These are the activations of a small neural network, seen along a few directions. Each row is one input.
Each table varies a few parts of the input and shows all the possible inputs, shuffled.
A made-up example of a description, with smaller parts first: values(2) and (point or ring(9) or (ring(5) and line(6))).
Shared parts are said once, and a part with two or three values counts as separate values.
In the rows, zero is written as 128.

Other details of the inputs vary at random and push rows far along two fixed directions, the same in every table; ignore that.

A family of inputs:
r1: [122  90 100  96 136 110 118 134 122 126 187 125]
r2: [139 179 146 204  84 156 146 116 158 151  81 114]
r3: [123 167 149 188  73 144 147 126 150 126 116 120]
r4: [123 131 140 166  83 122 156 126 139 134 169 133]
r5: [124 114 106  71 186 129  97 142  80 123  94 129]
r6: [130  68 127  32 207  94 113 132 103 105 157 158]
r7: [128 122 113 126 129 129 116 129 126 133 133 115]
r8: [134 133 172 152 105 117 154 112 168 113 146 146]
r9: [134 134 172 153 104 117 156 112 168 112 149 146]
r10: [128 162 151 194  77 140 152 120 142 141 119 125]
r11: [121  80  97  89 136 104 121 135 122 124 200 127]
r12: [132 119 114 124 135 127 131 129 126 142 133 128]
r13: [124 125 116 113 128 128 119 133 131 120 134 123]
r14: [131 162 138 195  75 144 136 117 160 139 115 107]
r15: [134 156 117 105 175 154  90 132 101 130  31 112]
r16: [127  94 158 117 113  97 159 119 163 103 210 157]
r17: [133 155 116 103 176 153  89 132 101 129  34 112]
r18: [127 162 151 193  78 141 154 121 143 140 120 124]
r19: [117  92 123 125  97 101 154 134 130 125 229 144]
r20: [116  93 110  90 134 108 128 142 111 115 182 137]
r21: [113  95 119 118  95 103 146 139 135 112 222 140]
r22: [125 109  99  61 187 129  92 140  94 119 102 125]
r23: [136 102 139  65 199 114 113 124 110 113 100 149]
r24: [122 116 121 152  83 118 141 126 155 128 192 119]
r25: [142 206 157 231  73 169 147 111 166 156  47 107]
r26: [131 158 122 112 176 154  96 135  86 133  25 117]
r27: [116  79  99  70 138 103 119 141 123 109 206 136]
r28: [131 134 129 164  94 130 147 124 151 142 149 127]
r29: [135 155 126 120 179 152 103 130  80 146  26 120]
r30: [139 146 113 112 185 152 102 128  97 150  34 118]
Each input here is: values(5) and (point or ring(5)).
Question: Changing only the values(5) part turns r7 into r14. The same change can be made to r29. Which row results?
Answer: r10
Question: Change only the ring(5) part in r30. List by row number the other rows that result.
Answer: r3, r18, r22, r24
Question: Change only the values(5) part in r20. List by row number the other rows that result.
Answer: r3, r5, r21, r26
Question: Change only the values(5) part in r17. List by row number the other rows that result.
Answer: r13, r15, r22, r27

A family of inputs:
r31: [117  86 131  91 160 102 120 139  93 102 178 139]
r32: [139 174 124 166 134 152  97 122 134 136  18 100]
r33: [128 125 156 153  96 121 151 116 168 123 155 133]
r34: [134 126 146 131 138 124 137 125 134 127 141 146]
r35: [128 118 134 153 112 122 151 122 137 143 181 136]
r36: [126 149 123 138 112 142 115 129 116 137 108 125]
r37: [123 109 119 109 109 117 145 135 140 112 189 150]
r38: [131 129 141 148 110 129 134 110 136 137 143 117]
r39: [123  91 108 107 131  99 132 142 106 132 165 143]
r40: [131 123 136 118 129 117 147 128 125 127 133 145]
r41: [143 143 143 117 179 141 114 124 110 134  66 139]
r42: [131 121 137 141 119 119 127 122 121 137 164 134]
r43: [127  96 140 114 121 108 142 122 153 117 181 141]
r44: [112  91 124  84 153 102 126 140  83 106 151 138]
r45: [139 154 166 179  90 137 147 110 174 128 108 127]
r46: [118 121 105 109 136 138 129 136 113 140 135 132]
r47: [130 125 149 136 130 122 142 126 137 127 151 145]
r48: [137 128 145 119 148 130 123 119 137 126  95 131]
r49: [128 142 132 124 133 134 119 120 150 118 101 123]
r50: [136 155 121 163 103 139 116 139 141 135 101 110]
r51: [129 128 130 129  97 122 143 136 160 115 182 132]
r52: [125 107 100  93 158 126 111 125 122 131 130 118]
r53: [127 149 140 174  90 135 161 120 137 152 126 127]
r54: [131 100 125  91 142 106 143 132 117 122 161 151]
r55: [132 140 109 113 151 147 112 135 115 144  97 111]
r56: [132 110 114  86 141 118 124 141 133 114 167 135]
r57: [130 125  98 118 152 142 116 145 114 137 106 111]
r58: [126 118 121 134  95 114 121 118 149 121 176 118]
r59: [122 111 110 101 137 121 114 120 123 126 157 115]
r60: [113 150 150 171  80 130 131 119 158  99 133 108]
r61: [131 121 128  92 166 122 129 132 101 130  97 143]
r62: [133 136 126 114 151 129 111 126  87 145  80 127]
r63: [139 132 118  94 156 133 113 137 125 119 112 128]
r64: [123 147 167 179  90 133 137 116 148 109 111 112]
r65: [139 146 131 169 133 147 130 119 134 143  61 110]
r66: [134 149 129 153  90 134 120 128 141 134 143 111]
r67: [123 162 125 139 127 156 119 125 108 145  83 118]
r68: [128 137 124 162 115 133 152 132 121 146 105 125]
r69: [114 115 123  96 137 120 108 146 108 100 150 117]
r70: [126 135 119 101 153 140 120 136 113 123  96 140]
r71: [133 145 136 189 109 138 149 124 138 145 119 125]
r72: [123 157 138 153 101 145 143 130 144 125 111 136]
r73: [134 117 136 137 112 119 122 115 136 132 145 122]
r74: [127 122 106  86 159 134 102 134  98 137 132 112]
r75: [107 127 128 121 116 129 123 140 108 104 133 132]
r76: [131 136 137 137 143 134 124 119 106 145 125 125]
r77: [128 145 120 178  96 141 139 122 159 132 113 107]
r78: [131 125 126  86 180 127 121 133  91 132  74 140]
r79: [129 112 134 152  97 121 151 115 156 138 173 125]
r80: [135 162 135 127 153 149 106 117 138 124  43 117]
r81: [121 128 131 124 117 124 130 122 158 114 143 127]
r82: [134 115 135  97 177 123 120 130 110 128 120 146]
r83: [117 114 111 143  85 118 138 143 139 126 182 138]
r84: [127 130 137 142  91 119 142 117 176 112 168 131]
r85: [134 116 117 119 167 121 106 135  99 138 105 135]
r86: [110  97 100 135  91 120 157 145 139 127 212 138]
r87: [135 173 138 141 154 155 117 117  86 158  25 112]
r88: [124 112 111  83 152 126 124 139 114 117 139 147]
r89: [128 130 127 118 117 127 132 138 147 118 157 129]
r90: [134  93 110 100 162 111 105 133 114 129 121 127]
Question: Changing only one part turns r86 into r77. The same change can be made to r67. Which row results?
Answer: r59
Question: Changing only one part turns r48 into r88. The same change can be made to r73. Which row results?
Answer: r36
Question: What do these inputs look like to the network?
Answer: ring(6) and (point or line(4) or ring(5))
Question: A walk changes only the line(4) part. It starts at r41 and steps to r34. List the rest of the walk in order.
Answer: r82, r47
Question: List by row number the other rows that have the ring(6) part in common with r89.
Answer: r50, r51, r55, r56, r57, r63, r66, r69, r74
Question: Change only the line(4) part in r72. List by row number the other rows that result.
Answer: r37, r70, r88
Question: Change only the ring(5) part in r62. List by row number the other rows that result.
Answer: r39, r53, r68, r87
